These are the activations of a small network on made-up records, seen along a few directions, one row for each record.
After each row come some of the record's fields: Sok, Muve, Lepa, Lili.
Not every record has every field; a missing one is written missing.
Other fields move the rows too, some of them a lot.
(in the rows, 500 means zero)
Random noise pushes rows far along 6 fixed directions. That doesn't count. These rows show it; they differ only by the noise:
[630 708 335 441 589 522 424 597 353 492 521 675 626 537 417 576 559 543
 567 436 473 600 417 550 284 612 400]
[595 612 604 535 590 497 626 354 366 361 602 532 509 398 328 558 560 504
 368 541 391 626 484 556 380 453 517]
[535 507 273 339 346 578 746 715 319 701 597 277 589 540 621 472 718 663
 587 235 379 673 495 386 376 551 385]
[850 649 340 544 221 469 746 699 505 657 543 559 646 638 448 654 373 541
 497 239 354 719 563 524 419 595 362]
[516 502 407 453 421 562 600 508 590 656 409 520 418 463 668 471 511 659
 594 261 395 502 758 565 439 652 521]
[702 655 528 554 522 477 601 427 393 419 576 614 562 474 329 609 474 501
 412 477 405 629 494 576 377 518 476]
[798 697 361 453 646 460 430 419  53 447 652 692 689 534 296 646 534 559
 574 415 537 531 333 553 280 635 436]
[739 642 388 551 461 532 455 482 423 427 520 698 653 634 401 600 567 532
 454 606 516 578 461 564 384 656 475]

[173 467 513 468 411 595 649 710 820 521 432 276 462 496 663 392 712 565
 418 538 371 682 551 406 512 366 434]
Sok: w2 / Muve: v4 / Lepa: t2 / Lili: y1
[478 368 422 519 517 621 257 275 559 489 403 662 494 667 633 455 637 611
 543 744 691 311 532 550 591 736 690]
Sok: w3 / Muve: missing / Lepa: t1 / Lili: missing
[541 438 638 574 650 371 353 199 408 288 483 639 418 440 343 531 459 472
 491 676 579 247 502 611 600 473 667]
Sok: w1 / Muve: missing / Lepa: t3 / Lili: y2
[366 362 478 541 418 590 459 486 751 426 373 473 458 595 647 417 731 537
 366 830 546 514 474 514 566 502 559]
Sok: w1 / Muve: missing / Lepa: t2 / Lili: y1
[ 81 641 638 432 724 517 487 595 698 372 401 432 317 232 493 309 609 459
 476 509 334 672 430 511 321 245 444]
Sok: w2 / Muve: v2 / Lepa: t2 / Lili: y1
[676 524 668 571 619 405 439 207 240 369 574 551 532 496 316 537 387 454
 411 571 584 392 453 527 571 448 597]
Sok: w3 / Muve: missing / Lepa: t2 / Lili: y1
[484 437 764 770 291 423 742 258 919 292 421 410 399 437 483 473 415 469
 209 719 442 474 631 570 687 349 691]
Sok: w2 / Muve: v1 / Lepa: t3 / Lili: y2
[394 687 195 371 444 562 382 916 726 615 356 570 603 574 639 462 616 521
 638 495 512 702 372 438 345 637 295]
Sok: w2 / Muve: v1 / Lepa: t2 / Lili: y2
[536 559 596 488 683 338 486 447 276 520 584 532 517 404 351 552 418 468
 578 387 480 458 344 499 437 392 514]
Sok: w3 / Muve: missing / Lepa: t2 / Lili: y1
[544 514 642 631 523 503 392 306 623 306 450 625 494 546 436 524 461 383
 363 742 579 451 612 570 566 519 534]
Sok: w2 / Muve: v1 / Lepa: t2 / Lili: y2
[315 549 683 479 951 459 311 308 330 264 566 653 367 219 267 434 498 322
 430 613 494 463 503 544 400 367 509]
Sok: w2 / Muve: v2 / Lepa: t1 / Lili: y2
[471 666 408 449 669 493 491 607 309 413 609 402 660 473 361 528 726 506
 475 614 522 638  99 450 361 477 403]
Sok: w3 / Muve: missing / Lepa: t2 / Lili: y2
[698 541 711 677 481 436 493  88 439 303 573 629 433 452 293 588 347 405
 304 663 510 447 527 551 590 518 667]
Sok: w2 / Muve: v1 / Lepa: t1 / Lili: missing
[303 324 746 639 420 468 669 430 747 431 447 335 385 463 563 457 487 429
 309 639 419 450 589 470 719 271 638]
Sok: w3 / Muve: missing / Lepa: t2 / Lili: y1
[319 762 494 501 694 511 307 777 720 511 380 667 426 394 444 553 278 372
 631 331 385 561 471 617 357 432 357]
Sok: w3 / Muve: missing / Lepa: t1 / Lili: missing
[462 478 516 410 580 556 543 499 323 526 570 420 486 482 508 504 564 545
 590 375 485 467 408 477 411 498 453]
Sok: w1 / Muve: missing / Lepa: t1 / Lili: missing
[468 443 666 489 661 506 474 262 313 277 602 422 495 397 415 444 685 558
 358 726 515 501 383 440 465 458 594]
Sok: w2 / Muve: v2 / Lepa: t2 / Lili: y1
[844 424 488 602 277 444 607 334 335 578 620 521 529 614 462 613 284 492
 481 365 537 438 657 468 651 669 565]
Sok: w2 / Muve: v1 / Lepa: t1 / Lili: missing
[808 400 433 626 207 579 507 470 645 567 411 592 572 769 588 524 423 531
 401 636 542 521 712 546 609 744 521]
Sok: w1 / Muve: missing / Lepa: t2 / Lili: y1
[480 445 459 434 529 503 479 570 302 520 614 464 593 521 485 542 566 435
 548 455 535 509 489 395 498 493 409]
Sok: w2 / Muve: v1 / Lepa: t2 / Lili: y2
[386 561 713 528 713 425 573 485 596 386 492 510 385 297 335 507 347 435
 387 476 331 568 493 533 464 258 463]
Sok: w1 / Muve: missing / Lepa: t3 / Lili: y1
[534 716 613 686 686 364 133 422 818 274 271 979 476 508 339 588 209 419
 483 740 606 334 498 768 468 561 531]
Sok: w1 / Muve: missing / Lepa: t3 / Lili: y2
[471 470 705 514 475 488 750 448 529 521 555 401 383 373 478 459 385 431
 365 461 343 607 677 492 559 330 447]
Sok: w1 / Muve: missing / Lepa: t3 / Lili: y1
[509 447 685 616 368 575 702 367 490 350 621 337 501 464 350 475 708 397
 180 858 442 680 355 449 548 335 478]
Sok: w1 / Muve: missing / Lepa: t2 / Lili: y2
[545 491 667 462 611 421 667 154 356 480 618 441 283 288 477 511 447 629
 499 370 515 463 572 578 441 498 678]
Sok: w2 / Muve: v1 / Lepa: t1 / Lili: missing
[543 555 328 558 323 496 463 795 727 485 467 438 669 774 535 514 666 486
 450 734 535 559 369 458 529 506 431]
Sok: w3 / Muve: missing / Lepa: t3 / Lili: y2
[812 383 640 550 325 452 749 273 201 450 771 380 610 532 327 671 440 424
 329 461 461 622 495 443 569 450 513]
Sok: w2 / Muve: v1 / Lepa: t1 / Lili: missing
[516 289 637 685 383 491 463 257 617 405 488 443 503 606 519 463 558 468
 322 786 585 379 596 523 755 508 643]
Sok: w3 / Muve: missing / Lepa: t2 / Lili: y2
[370 330 349 359 535 549 396 653 358 580 457 430 527 612 663 405 690 566
 671 428 565 340 477 371 573 598 499]
Sok: w1 / Muve: missing / Lepa: t2 / Lili: y1
[531 575 515 573 358 609 536 485 813 451 411 575 463 550 629 492 589 539
 355 673 549 560 512 555 447 633 567]
Sok: w2 / Muve: v1 / Lepa: t1 / Lili: missing
[439 571 311 252 604 492 625 851  35 670 698 254 622 462 446 480 603 506
 677 213 439 658 253 314 326 437 229]
Sok: w1 / Muve: missing / Lepa: t2 / Lili: y2
[502 555 376 401 677 518 354 471 305 501 521 614 566 442 541 536 610 607
 654 419 614 412 317 487 384 588 461]
Sok: w2 / Muve: v1 / Lepa: t2 / Lili: y1
[612 585 554 521 674 506 340 329 282 331 559 619 581 507 339 500 538 461
 485 653 603 483 381 535 387 519 501]
Sok: w2 / Muve: v1 / Lepa: t2 / Lili: y1
[301 672 574 451 709 517 383 729 629 409 477 587 485 427 367 505 472 313
 532 494 410 650 339 565 368 353 388]
Sok: w3 / Muve: missing / Lepa: t1 / Lili: missing
[536 572 649 704 480 360 565 412 834 415 380 626 397 386 476 538 255 545
 519 449 447 404 563 639 535 515 588]
Sok: w2 / Muve: v1 / Lepa: t3 / Lili: y2
[163 474 612 426 577 594 602 666 704 391 561 290 405 409 484 346 693 389
 358 611 403 723 469 414 470 276 451]
Sok: w2 / Muve: v1 / Lepa: t1 / Lili: missing
[422 620 581 498 691 483 325 527 382 318 555 536 581 495 351 505 575 414
 392 731 516 563 305 481 493 334 458]
Sok: w3 / Muve: missing / Lepa: t2 / Lili: y1
[571 555 442 450 524 461 515 617 250 565 629 400 611 558 385 590 566 472
 569 436 502 543 300 383 438 349 419]
Sok: w3 / Muve: missing / Lepa: t2 / Lili: y1
[600 585 438 474 680 442 264 405 449 593 367 793 479 443 511 571 247 633
 707 245 556 260 584 670 414 654 503]
Sok: w1 / Muve: missing / Lepa: t2 / Lili: y1
[336 577 516 493 551 566 340 514 624 424 366 634 440 475 479 420 615 460
 489 702 498 458 537 556 464 537 541]
Sok: w1 / Muve: missing / Lepa: t2 / Lili: y2
[290 589 715 544 550 469 587 414 899 496 312 559 167 234 540 424 268 488
 433 364 337 489 674 665 522 449 577]
Sok: w1 / Muve: missing / Lepa: t1 / Lili: missing
[690 416 460 493 269 473 680 492 299 656 622 333 572 566 526 533 533 471
 497 390 510 544 500 431 620 504 431]
Sok: w3 / Muve: missing / Lepa: t2 / Lili: y2
[361 199 390 422 284 715 421 369 632 546 413 444 475 666 799 352 860 656
 436 851 721 342 671 457 652 807 696]
Sok: w1 / Muve: missing / Lepa: t1 / Lili: missing
[487 396 510 555 449 504 398 345 507 401 457 537 483 548 610 458 623 606
 531 578 602 270 550 505 669 523 652]
Sok: w2 / Muve: v1 / Lepa: t2 / Lili: y1

Which values does each new row have?
[697 382 465 410 395 459 532 352 176 636 592 423 512 559 579 512 421 600
 623 229 563 298 575 496 551 631 540]
Sok: w1 / Muve: missing / Lepa: t1 / Lili: missing
[512 376 470 442 526 535 449 342 302 460 529 483 496 480 424 488 647 573
 525 543 640 348 490 508 559 557 632]
Sok: w1 / Muve: missing / Lepa: t2 / Lili: y2
[547 473 682 593 392 362 759 488 446 388 680 282 551 475 378 522 523 449
 291 529 439 619 388 413 582 320 480]
Sok: w2 / Muve: v1 / Lepa: t2 / Lili: y2
[466 402 397 352 750 445 233 361 147 550 513 502 434 423 571 481 571 669
 756 349 629 187 469 540 414 615 544]
Sok: w1 / Muve: missing / Lepa: t2 / Lili: y2
[343 557 622 418 777 485 377 456 450 439 467 599 423 270 415 483 389 435
 478 466 412 509 491 536 402 359 463]
Sok: w1 / Muve: missing / Lepa: t2 / Lili: y1
[415 448 408 471 528 541 318 555 421 410 492 527 567 664 541 481 639 548
 539 625 606 334 352 467 578 590 533]
Sok: w1 / Muve: missing / Lepa: t1 / Lili: missing
[524 478 533 562 406 496 596 567 635 533 497 464 544 519 500 500 410 440
 422 536 395 626 577 496 600 387 462]
Sok: w3 / Muve: missing / Lepa: t3 / Lili: y1
[488 567 617 426 731 419 485 304 351 587 464 582 313 257 557 462 294 573
 705 106 466 354 702 606 408 549 518]
Sok: w2 / Muve: v1 / Lepa: t2 / Lili: y1
[611 449 426 572 457 549 357 531 505 454 494 674 630 676 515 549 508 425
 502 649 624 452 555 476 562 599 473]
Sok: w2 / Muve: v1 / Lepa: t2 / Lili: y1
[582 719 513 499 768 411 283 367 463 431 410 806 475 340 407 575 342 534
 626 326 564 401 403 665 325 538 497]
Sok: w2 / Muve: v1 / Lepa: t2 / Lili: y1
[776 445 385 454 372 519 566 461 251 680 626 521 604 607 497 637 395 455
 600 273 518 566 559 513 541 611 453]
Sok: w3 / Muve: missing / Lepa: t1 / Lili: missing
[476 457 689 561 521 351 505 394 644 490 417 568 331 400 451 569 232 494
 489 394 470 406 687 620 615 429 541]
Sok: w1 / Muve: missing / Lepa: t2 / Lili: y2
[697 399 519 570 294 511 574 392 518 583 479 500 583 683 561 519 462 530
 462 507 569 398 655 512 629 612 561]
Sok: w3 / Muve: missing / Lepa: t2 / Lili: y1
[335 362 627 448 647 446 600 334 185 387 680 261 410 327 425 454 694 500
 440 611 473 398 380 417 521 264 581]
Sok: w1 / Muve: missing / Lepa: t3 / Lili: y2
[702 558 384 621 315 424 460 576 694 572 368 666 528 688 515 615 274 533
 544 438 527 368 631 614 535 612 496]
Sok: w1 / Muve: missing / Lepa: t3 / Lili: y2
[202 435 799 516 621 514 588 432 783 316 453 279 341 295 508 362 601 467
 309 752 381 560 506 478 546 206 613]
Sok: w3 / Muve: missing / Lepa: t3 / Lili: y1
[579 445 421 394 642 418 398 430  84 679 575 520 500 470 521 513 342 490
 716 173 596 299 609 473 533 595 499]
Sok: w3 / Muve: missing / Lepa: t2 / Lili: y2
[736 650 431 557 366 463 668 715 443 542 609 483 644 548 351 615 400 386
 472 424 389 793 398 449 398 507 302]
Sok: w2 / Muve: v1 / Lepa: t2 / Lili: y2
[724 603 488 585 473 433 418 442 491 553 461 677 496 505 449 587 239 450
 547 323 532 425 647 575 501 584 469]
Sok: w2 / Muve: v1 / Lepa: t2 / Lili: y2
[586 560 432 604 173 395 785 873 790 637 518 378 652 621 453 610 322 387
 422 395 339 757 460 454 628 316 313]
Sok: w3 / Muve: missing / Lepa: t3 / Lili: y2
[386 412 595 565 443 587 520 397 639 491 466 452 417 518 609 440 547 538
 439 623 518 509 566 521 591 501 635]
Sok: w3 / Muve: missing / Lepa: t1 / Lili: missing
[532 466 485 564 141 536 765 642 625 614 561 250 581 610 557 474 687 536
 406 524 391 588 472 394 621 410 484]
Sok: w3 / Muve: missing / Lepa: t2 / Lili: y2
